These are the activations of a small neural network, seen along a few directions. Each row is one input.
In each table, some parts of the input vary, and every possible input appears once, in random order.
Descriptions start from the smaller parts, as in this example, which fits no table here: one of 3 separate values, together with either a single point or one of 11 places around a ring or (one of 4 places along a line, together with one of 5 places around a ring).
Shared parts are said once, and a part with two or three values counts as separate values.
In the rows, 128 means zero.

Other details of the inputs vary at random and push rows far along three fixed directions, the same in every table; ignore that.
These rows show it; all are for the same input, with only those details redrawn:
[119  94 142 158 129 137 181 174 169 199 117 103  96]
[114 155 144  99 155 130  99 116  79 101 162 187 205]
[131  97 136 162 124 131 168 162 176 185 114 103  91]
[126 101 142 164 125 127 171 162 171 188 116  98  93]
[159 161 144 170 129  68  85  67 142 114 120  95 126]
[128 148 132 111 147 130  86 109 102  86 152 181 184]
[157  97  94 136 123 164  87 139 184  73 119 175 109]
[122 188 182 143 149  56 114  73  76 154 149 101 186]

Table:
r1: [132  95 134 142 138 157 203 182 155 183 108  89  83]
r2: [ 78 161 192  92 128  81 173 105  49 184 137 104 176]
r3: [130 137 131 116 145 135  96 117 116  98 145 172 169]
r4: [107 127 144  85 155 161 144 165  88 133 157 185 190]
r5: [ 94 141 182 108 129  57 134  91  60 156 136  83 155]
r6: [ 96  98  82  95 124 200 169 190 135 125 147 171 142]
r7: [117  91 149 124 102 104 158 127 136 162 108  87  87]
r8: [165 104  57 132 116 183 100 131 181  36 109 154  85]
r9: [182 140 127 171 126  91 103  88 170 107  95  78  84]
r10: [140 161 140 134 109  66 102  53 122 104 101 101 102]
r11: [151 142  91 174 110  93  99  81 179 107 104  80  87]
r12: [141  93  75 101  91 210  95 186 128 101 115 169  80]
r13: [157 158  68 130 121 133  58  75 135  10 128 153 135]
r14: [118 124 141 129 142 140 199 162 119 175 128  94 118]
r15: [ 90 115 117  96 138 169 156 176 125 147 156 170 155]
r16: [104 134 119  69 120 182 112 168  40 140 154 173 155]
r17: [142 139 133 161 124  94 107 100 164 133 122  95 105]
- What do these inputs look like to the network? => either one of 2 separate values or one of 4 places along a line or one of 11 places around a ring

Table:
r18: [114 119 137 132 132 151 170 167 136 176 132 142 137]
r19: [145 146 141 161 136  89  98  92 144 126 123 107 119]
r20: [ 94 134 137 116 122 139 169 157 102 177 137 129 134]
r21: [119 140 156 124 135  82 119  95 104 131 135 104 150]
r22: [138 101 107 109 134 171 113 151 140  88 122 166 110]
r23: [119 110 132 116 128 125 119 125 126 111 129 139 133]
r24: [142 130 128 114 140 130 112 124 122 106 132 125 131]
r25: [117 163 113  83 134 133  87 102  82  80 158 171 185]
r26: [102 170 123  84 141 122  94  97  71  91 159 167 187]
r27: [120 109 104 140 130 144 141 137 122  96 138 132 148]
r28: [153 132  92 176 135 126 104 110 159  81 131 116 131]
r29: [168 112 114 173 116 125 100 121 185 121 104 109  85]
r30: [139 121 127 136 131 144 111 140 136 126 130 151 136]
r31: [135 131  89 102 116 161  87 123 127  74 135 173 139]
r32: [139 147 124 143 119  90  90  88 128 119 122  93 108]
r33: [117 120 100 114 116 158 123 145 135 111 126 160 114]
r34: [157 113 118 146 107 121  88 104 147  88 106 129 107]
r35: [112 165 138 107 154 121 104 102  93 100 157 175 191]
r36: [156 138 115 156 122 121 103 106 164 108 116 129 117]
r37: [139 144 149 123 139 113 127 116  98 138 133 108 141]
r38: [121 130 121 126 141 137 127 131 147 120 136 151 140]
r39: [157 145 138 160 131  93  96  93 144 127 125 100 126]
r40: [132 123 114 132 129 157 123 143 150 113 128 166 133]
r41: [129 132 118 112 119 143  99 130 101 116 137 147 141]
r42: [147  98 102 103 133 176 111 157 144  85 128 161 118]
r43: [ 94 105 136 108 129 145 170 155 124 147 132 149 135]
r44: [133 132 135 148 131 119 148 131 152 161 127 111 125]
r45: [112 149 161 102 141  94 117 100  72 125 153 130 187]
r46: [146 135 142 154 114  88 101  87 128 113 110 102 115]
r47: [135  90 113 147 130 152 130 161 186 135 118 133  92]
r48: [127 103 130 124 131 155 153 167 134 144 118 135 100]
r49: [155 154 131 148 123 106 119  94 132 114 108 103 108]
r50: [138  95 119 127 124 171 147 173 144 134 113 140  95]
r51: [122 125 131 146 116 109 134 127 134 163 118  90  91]
r52: [133 137 156 154 138  92 142 121 137 177 133  83 128]
r53: [156 134 124 153 124 103 136 106 167 130 104  73  83]
r54: [127 117 122 118 117 139 128 128 130 110 122 151 136]
r55: [124 149 149 125 126  93 130  94 105 131 132 114 155]
r56: [ 93 128 118 137 133 143 182 163  93 170 153 104 152]
r57: [163 151 119 139 122 119  99  91 131  89 110 123 117]
r58: [128 127 134 149 110 116 137 135 127 169 117  92  97]
r59: [149 131 129 160 129 109  96 110 156 116 117 124 109]
r60: [133 123 140 133 137 119 144 133 131 148 119  99 105]
r61: [105 142 139 123 119 129 163 144  98 182 133 117 137]
r62: [157 134 126 141 125 121  99 109 132  97 111 120 103]
r63: [136 108  98 118 133 170 117 151 169  96 133 173 131]
r64: [129 154 155 136 148  88 115 102 115 145 146 104 158]
r65: [126 133 108 118 113 146 120 132 123 122 128 143 129]
r66: [113 106 133 121 145 148 145 166 143 155 142 141 137]
r67: [116 111 126  98 139 167 174 173 126 147 136 144 134]
r68: [144 144 129 142 130 109 129 101 140 118 111 104 101]
r69: [145 135  93 132 112 123  90 101 160  88 119 118 102]
r70: [146 138 142 135 129 120 126 122 110 137 119 111 123]
r71: [116 107 138 109 143 149 164 169 123 159 133 122 122]
r72: [121 111 104 100 126 152 104 123 138  65 129 179 141]
r73: [106 123 140 117 120 143 155 164  93 183 137 125 134]
r74: [155 133  98 160 135 130 123 113 134  83 125 102 121]
r75: [112 142 149 118 132  95 142 104 111 137 136 111 154]
r76: [109 130 160 137 142 124 156 153 113 181 140 128 145]
r77: [138 102 110 122 122 175 158 169 153 131 113 142 101]
r78: [122 147 153 160 134  92 155 118 139 176 123  97 120]
r79: [152 138 129 160 125  94 139 100 164 136  99  69  76]
r80: [141 112 123 118 129 159 130 153 123 122 123 141 121]
r81: [128 110 106 121 136 159 130 152 169 115 134 156 129]
r82: [124 105  99 109 121 157 107 149 143 110 131 144 112]
r83: [116 132 141 130 123 106 138 111 121 128 122 127 130]
r84: [118 144 150 148 118  88 139 118 110 181 123  79 106]
r85: [100 106 136 101 129 146 172 160 123 151 138 144 147]
r86: [135 109 118 131 131 162 112 154 146 114 130 168 130]
r87: [150 127 105 165  96 118 119 114 170 131  97  92  68]
r88: [117 134 121 131 121 114 141 124 139 151 126  96 109]
r89: [122 161 146 134 148  92 126  98 123 140 142 113 157]
r90: [138 130 141 149 120  84 103  85 134 111 114 102 111]
r91: [ 96 113 153 140 116 127 194 177 116 229 125  85  98]
r92: [109 121 138 112 137 151 180 165 116 160 128 139 125]
r93: [114 149 149 122 134  85 131  91 110 129 134 108 152]
r94: [129  99  90 103 117 171 100 155 148  95 133 157 114]
r95: [153 117 124 143 111 115  93 103 141  96 111 123 114]
r96: [107 130 144 115 125 128 152 150  93 183 144 110 141]
r97: [110 157 141  92 135 123 104  97  69  86 149 179 196]
r98: [124  89 113 103 125 157 115 149 144  93 131 160 131]
r99: [114 166 152 102 147 121 141 117  70 129 144 145 173]
r100: [127 119 113 129 130 159 124 148 152 111 129 171 131]
r101: [115 119  99 112 119 158 123 141 138 110 129 157 115]
r102: [139 128 130 132 128 132 158 137 139 149 118 105 109]
r103: [104 123 150 119 123 128 172 144 106 168 130 130 146]
r104: [105 162 159 111 134  95 128  94  74 122 143 141 179]
r105: [133 139 122 111 141 131 126 119 127 105 129 132 132]
r106: [125  91 129 138 114 133 140 147 152 134 110 127  93]
r107: [101 102 148 115 126 141 160 162 110 156 132 143 136]
r108: [139 108 135 141 115 114 127 123 142 135 117 106 112]
r109: [115 174 142  91 140 103  86  91  55 110 164 140 193]
- Changing only one part turns r82 into r66. The same change can be made to r41. Which row results? => r29
- Changing only one part turns r19 into r22. The same change can be made to r36. Which row results? => r77
- Changing only one part turns r54 into r65. The same change can be made to r75. Which row results? => r69
- What do these inputs look like to the network? => one of 4 separate values, together with either a single point or (one of 2 separate values, together with one of 11 places around a ring)
- Which other rows does r39 become when the choice among 2 separate values takes its other values? List them by row number. => r44
- Which other rows does r27 become when the choice among 4 separate values takes its other values? List them by row number. => r28, r56, r74
- Which other rows does r52 become when the choice among 4 separate values takes its other values? List them by row number. => r42, r45, r109
- A walk changes only the place on the ring of 11. It starts at r53 and steps to r105. List the rest of the walk in order. => r79, r68, r92, r99, r49, r57, r77, r102, r67
